These are the activations of a small neural network, seen along a few directions. Each row is one input.
In each table, some parts of the input vary, and every possible input appears once, in random order.
A made-up example of a description, with smaller parts first: one of 3 separate values, together with either a single point or one of 9 places along a line or (one of 4 places along a line, together with one of 5 places around a ring).
Shared parts are said once, and a part with two or three values counts as separate values.

Other details of the inputs vary at random and push rows far along three fixed directions, the same in every table; ignore that.

A family of inputs:
R1: [ -2   5   3   7  18  26  10 -29  12 -16 -11  -6 -47  -9]
R2: [ -8  -6  10  29 -15   0  -5 -36  21 -12  -1  -5 -35 -27]
R3: [  6  25 -20   9  27  35 -12 -30  29  11 -10  33   6  26]
R4: [  0  11  -7 -26  -1  -9   0  39 -30   8   5   5  30  22]
R5: [-31  -4   1  32 -40 -24 -18 -35  33  -8  17  -9  -6 -35]
R6: [  0 -21  16 -24  -1  -8  17  22 -40 -11  15 -21 -19  -8]
R7: [  3 -17  24 -25   9 -15  18  23 -31  -4  10 -30 -10 -13]
R8: [  8  28 -19   7  11  29   6 -16  22   3 -16  32   9  18]
R9: [ -3 -18  12 -14  -7  -8  14  18 -20  -6  10 -40 -23 -19]
R10: [-10 -31  27  -1 -27 -38   5  18 -21 -14  24 -22  -3 -20]
R11: [-10   5   4 -42  39  17  24  20 -33 -11  13 -27 -23 -12]
R12: [ 10   5  -3  26  -8  -3 -13  -7  20  -3 -18  26  15  22]
R13: [ 17  20 -13  15  25  24  -6 -27  33   1 -33  22   1  26]
R14: [-22  23  -7   6  24  26   5 -45  24  -3  -7  -4 -38 -17]
R15: [ 13   6 -14  -2 -24  -9  -2  24  -9  11   1  34  52  26]
R16: [ 26  10 -16  -7  13   6  -3  28  -8  17 -28  19  40  49]
R17: [  4 -12   3 -40  31  16  30  18 -38   0   2 -35 -30  -2]
R18: [ -9 -13  15  16 -42 -33 -21  14   1   5  33  -2  26 -18]
R19: [ -9 -12  14  16 -43 -32 -21  18   5   0  35  -5  26 -14]
R20: [ 25   0 -16   7 -24 -20 -18  37 -10  13 -16  32  43  39]
R21: [-25  -5   3  37 -34 -21 -20 -30  32  -9  15  -8  -3 -44]
R22: [  2 -12  10 -41  39  11  32  17 -33  -1   1 -36 -25   1]
R23: [-10  -6  -4  -8  -8 -14  -5  14 -13  -3  15  -4  19  -9]
R24: [  4  20 -20   1  26  32 -12 -22  23   8 -15  31  11  21]
R25: [-10  19  -3   6  18  31  19 -42  25  -6  -4   4 -35 -21]
R26: [ -1   5   1   6  33  23   9 -45  28  -9 -15  -8 -36  -7]
R27: [  1 -24   7  26 -57 -41 -19  14   1   8   9 -12  24 -16]
R28: [  2  13 -11  18  -4   8 -23 -12  24  11  -8  30  26   9]
R29: [-12 -17  14  41 -37 -28 -13 -29  36  -2   3 -20  -7 -33]
R30: [ -9   3  10 -39  39  25  20  12 -20  -8  14 -21 -27 -12]
R31: [ 29   9 -19  -7   6   0  -7  28 -19  20 -25  35  29  43]
R32: [  7   1   8  -6  20   6   9   2 -12  -2 -11   7  -8  11]
R33: [ 17 -10  -7 -20  -2 -14   3  38 -33   9  -4   9  17  25]
Each input here is: one of 3 separate values, together with either a single point or one of 4 places along a line or one of 6 places around a ring.
The inputs of R29 and R16 match in every part but the choice among 3 separate values. If R28 is changed in the same way as R29 into R16, which row does it become? -> R30
Which other rows does R9 become when the place on the ring of 6 takes its other values? List them by row number. -> R1, R12, R13, R16, R20

A family of inputs:
R34: [ 11  -8  -2  10 -14 -24 -23  23  -5   7 -11  11  35  19]
R35: [ -3   0   6 -35  16   6   9  33 -30   3  16 -26  -1  -2]
R36: [  3   8  -3   6 -27 -14 -11  22   1   6   7  13  46  11]
R37: [-30 -16  15  24 -49 -37 -13  -6   4 -16  26 -21 -13 -45]
R38: [  9   4  -2  -1  10  21  11  -9   1   2 -11   3 -17   8]
R39: [-19  -9  17 -21 -12 -17  16  27 -32  -9  29 -31 -23 -29]
R40: [  1   2   1  12   1   2   1 -15  22 -12  -9   2  -4   1]
R41: [  5   5  -3  -2  16  13   7 -14  -7  -2 -16   5 -21  10]
R42: [-26 -36  17  26 -61 -58 -20  -2   6  -6  30 -34   7 -52]
R43: [-8 16 -6 -4 15  8  1 -4  0 -2 -7  9  8  7]
R44: [  8  -6   3   5   1   0  -5   8   4   2  -2 -11   3   0]
R45: [  2   6 -15  -4   7   8   4  -6  -8   3 -14   9  -5   4]
R46: [  0   0   3   8  14   8  -1 -21  15   6  -6 -10 -22  -2]
R47: [  3   5   4 -26  -5 -18   6  47 -35   8  13   1  36  16]
R48: [  5  -4   7 -38  35  17  31  19 -33 -15   0 -22 -39   1]
R49: [ 13   4  -5  10  -9 -12 -10   6  -2   9 -18  26  40  30]
R50: [-8 12 -7 -7 23 13 -7 -7  0  1 -8 -2 -6  4]
R51: [  5  -1  -3   1  16   4  -6  -7  -1   6 -14   2   0  15]
R52: [  7   5  -1   0  26  13   0  -6   8   3 -13  -6 -16   6]
R53: [ 16   5  -9   8 -17   4 -15  15  -2  10  -2  39  33  24]
R54: [ -5   6 -10   6   2  11   9 -23  11   2  -7  -2 -27 -14]
R55: [ 11  -7  19 -47  30   8  36  43 -46  -6   8 -28  -7   2]
R56: [ 12   5  -4   5   6  15   5   1   4  -2 -14   8  -9   8]
R57: [  8   5  -4   2  11   6   0  -3  -4  -6 -19  10 -10  10]
R58: [ -5  -3   2   7 -15  -4   7 -11  13   1   6 -11   4 -21]
R59: [  1  11   3   3  17  26   6 -25  20  -3   3  10 -10  -5]
R60: [ -8 -10  -6   6 -11  -7  -7 -11  12   2   4 -13  -2 -13]
R61: [ -7  -7   3  11 -13  -2  -5 -12   7 -11  14   6 -14 -12]
R62: [  2   5   6  12   1   1   6 -20  17   2  -7   2  -5   0]
R63: [-11 -29  20  31 -50 -35 -16  -6  17  -2  24 -29   2 -34]
R64: [  6   6 -14  -2   1  17   8  -2   1   8 -10   7  -3   2]
R65: [ -3   7   2   6   7  15   1 -22  10  -4   3  12 -27  -9]
R66: [ -3 -13   4  11  -9  -8  -8 -11  13  -1   3 -12  -8  -4]
R67: [  5  -4 -11   3 -25 -20  -6  15  -1   7   0  13  43  14]
R68: [ -4   4   3   4  17  13  -8 -19  14   2   5   3 -17  -7]
R69: [ -4  -8   9   9 -12  -9   4 -14  13  -8   4  -8  -4  -6]
R70: [  6  13 -21   8 -17  -4 -16  17  -2   6  -7  29  32  29]
R71: [ -9  -6   9   7  -8  -4  -1 -12  12 -11  16   4  -1 -11]
R72: [-4 15 -7 -3 13 10 -9 -2  7  7 -3  0 -1  5]
R73: [ -2  -2  13  12  -8 -12   4  -8  16  -9   0  -8  -8 -15]
R74: [ -3   3  -1  11   1   7  -8 -18   4  -6  -1  18 -12  -4]
R75: [ 0  7  1 -3 17  9  0 -8 -1 -3 -2 19  7  7]
R76: [ -3   3 -10   7   3   3  -6 -17  16  11  -6  -5  -5  -7]
R77: [  3   5  -9   9 -33 -11 -14  25  -4   7   3  18  34  12]
R78: [-14  -8  14 -35   3 -13  20  34 -35 -11  27 -29  -1 -11]
R79: [ 14   5  -6  10  -6 -13 -12  13   1   3 -21  27  40  27]
R80: [ -7   0   1   4  18  12 -11 -20  10  -2   0   6 -13  -4]
R81: [ -6   8  -4   2   8   8  12 -24  16   2  -5  -4 -11 -12]
R82: [ -1   7 -10  -6  14   6   8  -7  -2   4 -13   7   9   5]
R83: [  8   0   5   5 -20 -19 -11  18  -3   7  10  26  40  12]
R84: [  9   6   3  -3  16  19  15 -10   6   3  -8   0  -3   8]
R85: [  1   5   2  13   7  10   6 -20  16  -8 -11  -2 -34 -10]
R86: [ 17 -10   9 -42   4 -13  20  59 -62  11   5  -5  13  25]
R87: [ -4  -7   4 -31  27  16  22   6 -19   2   9 -36 -26 -19]
R88: [-18 -15  13 -23  -5 -16   3  25 -23  -8  28 -36  -8 -20]
R89: [  8   3  -7   0   6  10   5  -9   0  -2 -10   7 -14  14]
R90: [ -2   2 -16   8  -7   6   2 -18  11  -2  -5   4 -11  -4]
R91: [ -3  -2  -3   7   7   8 -14 -16  17  -1   5   8  -4   1]
R92: [ 7  4 -2  0 13 17 -9 -3  6  7  2 11  6  8]
R93: [ 15   0 -11   4   3  -2 -15  13   5   6 -16  13  23  29]
The inputs of R60 and R76 match in every part but one. If R89 is changed in the same way as R60 into R76, which row does it become? -> R86
The inputs of R58 and R67 match in every part but one. If R55 is changed in the same way as R58 into R67, which row does it become? -> R40
What do these inputs look like to the network? -> one of 3 separate values, together with one of 4 places along a line, together with one of 5 places along a line
Which other rows does R74 become when the choice among 3 separate values takes its other values? List them by row number. -> R75, R80
Which other rows does R42 become when the place on the line of 5 takes its other values? List them by row number. -> R34, R50, R51, R80
Which other rows does R57 become when the place on the line of 5 takes its other values? List them by row number. -> R37, R41, R45, R74

A family of inputs:
R94: [  0  13  -3 -56  49  22  30  34 -47   1   1 -14 -11  12]
R95: [ -2  -4  -2  16 -31 -28 -24  11   7   3   9  20  44   6]
R96: [ 16 -15  -3  30 -42 -33 -26  11  12   7  -8   8  31  14]
R97: [  5   2   6   5   4   7  14 -14  -2  -9  -8  11 -27   2]
R98: [ -3  -9  16 -28  -2 -18   4  45 -39  -1  23 -12  19   0]
R99: [ 17  32 -34 -12  29  31  -6   8  -4  22 -27  40  28  45]
R100: [-12 -16  12  -6 -36 -37  -8  32 -22  -3  26 -12  28 -11]
R101: [  3  23 -20  16  10  27  -6 -30  32   5 -17  26   7  15]
R102: [-14  -2   9 -26  31  17  18  -8 -13  -8  17 -22 -36 -22]
R103: [-14   8   9   2  24  28  13 -37  24 -11   8 -17 -43 -28]
R104: [-26  -9  10  28 -38 -20  -4 -29  32 -11  23 -23 -17 -50]
R105: [ 14   3 -10  25  -3   2 -13 -21  26   8 -30  14   9  15]
R106: [  0   1  -3  32   4  11  -6 -48  44  -4 -24  -3 -30  -9]
R107: [ -9  -6   9  13  21  13  14 -44  23 -12 -12 -31 -54 -28]
R108: [-18 -17  21   0 -24 -22  -4  10  -8  -6  34 -24  -7 -35]
R109: [  5 -33  17   6 -41 -45  -7  35 -17   0  12 -22  17  -4]
R110: [  9   5  -5 -13   6   3   1  17 -10   7   2  16  28  18]
R111: [  1   8  -3 -57  47  28  27  30 -49   5   6 -12 -12  14]
R112: [ 28  16 -26  25  -8  14 -16  -4  13   7 -37  57  26  44]
What do these inputs look like to the network? -> either one of 2 separate values or one of 5 places along a line or (one of 3 separate values, together with one of 4 places along a line)
Which other rows does R104 become when the choice among 3 separate values takes its other values? List them by row number. -> R94, R99
